Each row below is a small network's average activation on inputs in which a field has the value named, seen along a few directions.
Related values have similar rows: they may be neighbours, one step apart, or belong to one group.
(in the rows, 500 means zero)
Random noise pushes rows far along 4 fixed directions. That doesn't count. These rows show it; they differ only by the noise:
[604 514 418 693 456 622 530 533 712 628 412 595 339 528]
[679 692 483 147 612 647 440 402 410 514 649 317 849 674]
[449 595 259 570 352 764 328 164 575 538 475 476 397 484]
[474 514 439 395 553 718 398 360 528 568 521 499 436 483]
[919 611 448 598 459 525 558 689 631 589 432 398 645 727]
[842 630 564 340 629 528 592 695 550 586 555 403 770 720]


Values of DAR:
besa: [751 447 342 528 416 371 514 588 349 356 494 286 685 589]
zolov: [501 533 478 890 420 389 686 459 552 577 452 580 508 399]
fesa: [745 309 625 574 572 532 399 851 440 507 260 604 245 489]
nazo: [478 711 540 532 485 392 765 553 699 458 606 534 570 462]
lona: [202 762 420 407 437 420 628 327 592 570 673 524 705 604]
nebuv: [779 601 456 522 362 342 442 671 402 460 419 391 541 537]
sagap: [218 405 634 451 555 425 671 532 621 527 424 781 547 562]
nugir: [500 551 634 390 669 243 694 675 523 455 554 616 501 428]
dibof: [203 474 263 667 416 497 488 146 528 431 647 614 579 369]
vig: [459 586 476 641 318 315 559 469 559 548 433 572 605 609]
gatav: [645 348 671 473 589 443 392 695 293 429 424 148 446 574]
gusom: [397 507 461 390 392 452 282 365 365 407 524 468 566 420]
galu: [513 336 580 390 640 533 522 686 518 558 428 507 480 587]
gem: [455 321 514 728 479 337 425 511 560 438 391 577 234 337]
zomi: [577 746 430 451 479 570 591 383 634 567 593 538 703 664]
mefal: [452 402 411 581 369 620 610 469 531 423 613 476 418 377]
turu: [358 500 727 326 724 445 597 718 558 447 525 793 618 526]
pega: [620 717 250 546 202 574 278 299 441 457 511 283 522 511]
muzoz: [642 758 363 697 205 597 527 281 355 375 663 190 782 661]
nelaz: [326 483 467 553 384 430 304 103 303 418 417 387 428 438]
A value of DAR combines one of 5 hidden first parts with one of 4 second parts; all combinations occur once.
- Changing only the second part turns galu into gatav. sagap has the same second part as galu; what does that change turn sagap into? => nelaz
- Changing only the second part turns besa into nugir. mefal has the same second part as besa; what does that change turn mefal into? => nazo
- Changing only the second part turns lona into muzoz. vig has the same second part as lona; what does that change turn vig into? => zolov

Values of RIBUB:
puvud: [655 259 621 558 644 638 449 728 618 720 402 483 336 574]
geka: [730 223 414 957 275 399 528 712 554 552 160 421 475 711]
bepe: [361 549 455 259 565 837 391 275 362 494 690 393 524 436]
dat: [406 719 422 484 586 557 789 424 703 516 801 641 498 358]
fes: [431 527 243 556 368 529 343 279 574 396 381 734 406 397]
kabiv: [328 378 487 805 362 445 551 484 528 473 435 567 423 450]
gim: [469 790 344 615 275 346 583 186 387 308 665 285 720 460]
faba: [215 614 828 418 725 325 715 660 734 664 496 850 276 448]
popo: [470 370 789 157 792 385 478 820 439 566 463 700 388 420]
RIBUB is arranged as 3 separate groups.
- List the group mates of kabiv, in the order listed. => geka, gim
- List the group mates of popo, in the order listed. => fes, faba

Values of GOSA:
zonak: [215 357 303 574 546 630 616 370 596 534 561 672 425 400]
piba: [466 598 178 407 178 700 219 149 292 256 437 223 804 694]
pev: [ 66 470 544 367 631 504 374 224 512 560 379 709 224 343]
vifib: [368 341 553 487 501 639 265 512 354 488 532 296 140 351]
dutuv: [598 376 660 608 437 530 458 605 230 478 390 178 363 531]
kema: [647 641 253 459 264 594 149 255 390 283 470 305 489 399]
nirar: [469 703 247 284 437 655 493 234 522 490 672 410 611 453]
ver: [301 447 598 432 599 711 534 403 632 608 601 462 227 405]
tezag: [309 753 423 405 435 710 468 169 605 658 560 762 560 560]
bobo: [270 571 477 632 407 291 565 383 679 568 463 628 631 596]
bur: [323 710 443 499 454 344 780 300 468 497 675 652 545 346]
lolat: [721 710 531 426 589 367 430 592 579 544 480 579 627 625]
mos: [382 439 456 632 501 359 624 453 519 510 628 644 626 385]
segu: [286 476 512 415 504 445 408 337 418 345 467 593 323 342]
dogin: [405 492 529 107 593 783 327 335 344 398 586 547 477 402]
lesu: [616 434 533 608 680 580 711 502 691 540 584 541 570 566]
ril: [361 481 569 561 491 332 650 540 592 447 507 698 614 516]
guvi: [169 663 625 307 585 519 642 406 626 683 645 825 706 640]
geru: [840 537 373 876 289 564 412 468 394 427 398 134 684 566]
vitun: [776 644 456 622 422 287 619 777 568 490 561 419 572 534]
A value of GOSA combines one of 5 hidden first parts with one of 4 second parts; all combinations occur once.
- Changing only the second part turns nirar into ver. zonak has the same second part as nirar; what does that change turn zonak into? => lesu
- Changing only the second part turns geru into ril. dutuv has the same second part as geru; what does that change turn dutuv into? => segu
- Changing only the second part turns lolat into vitun. bobo has the same second part as lolat; what does that change turn bobo into? => mos

Values of BUDIR:
nor: [231 245 378 735 482 528 410 280 514 531 520 405 483 440]
rapot: [593 664 412 441 601 336 668 641 739 504 449 854 713 638]
rigat: [690 762 124 527 144 671 430 308 508 485 596 305 389 446]
bam: [193 683 385 577 448 403 622  63 467 346 735 610 430 145]
raf: [ 66 547 549 449 502 496 309 355 546 577 479 869 354 353]
bimet: [970 692 546 619 455 549 827 873 690 577 507 458 649 768]
tosa: [303 420 583 468 526 515 530 298 315 382 674 420 618 358]
bufa: [884 579 567 421 233 305 199 615 143 400 183  60 714 831]
zav: [377 589 402 421 572 802 463 196 685 561 562 440 596 674]
BUDIR is arranged as 3 separate groups.
- List the group mates of bufa, in the order listed. => rapot, raf
- List the group mates of bimet, in the order listed. => rigat, zav
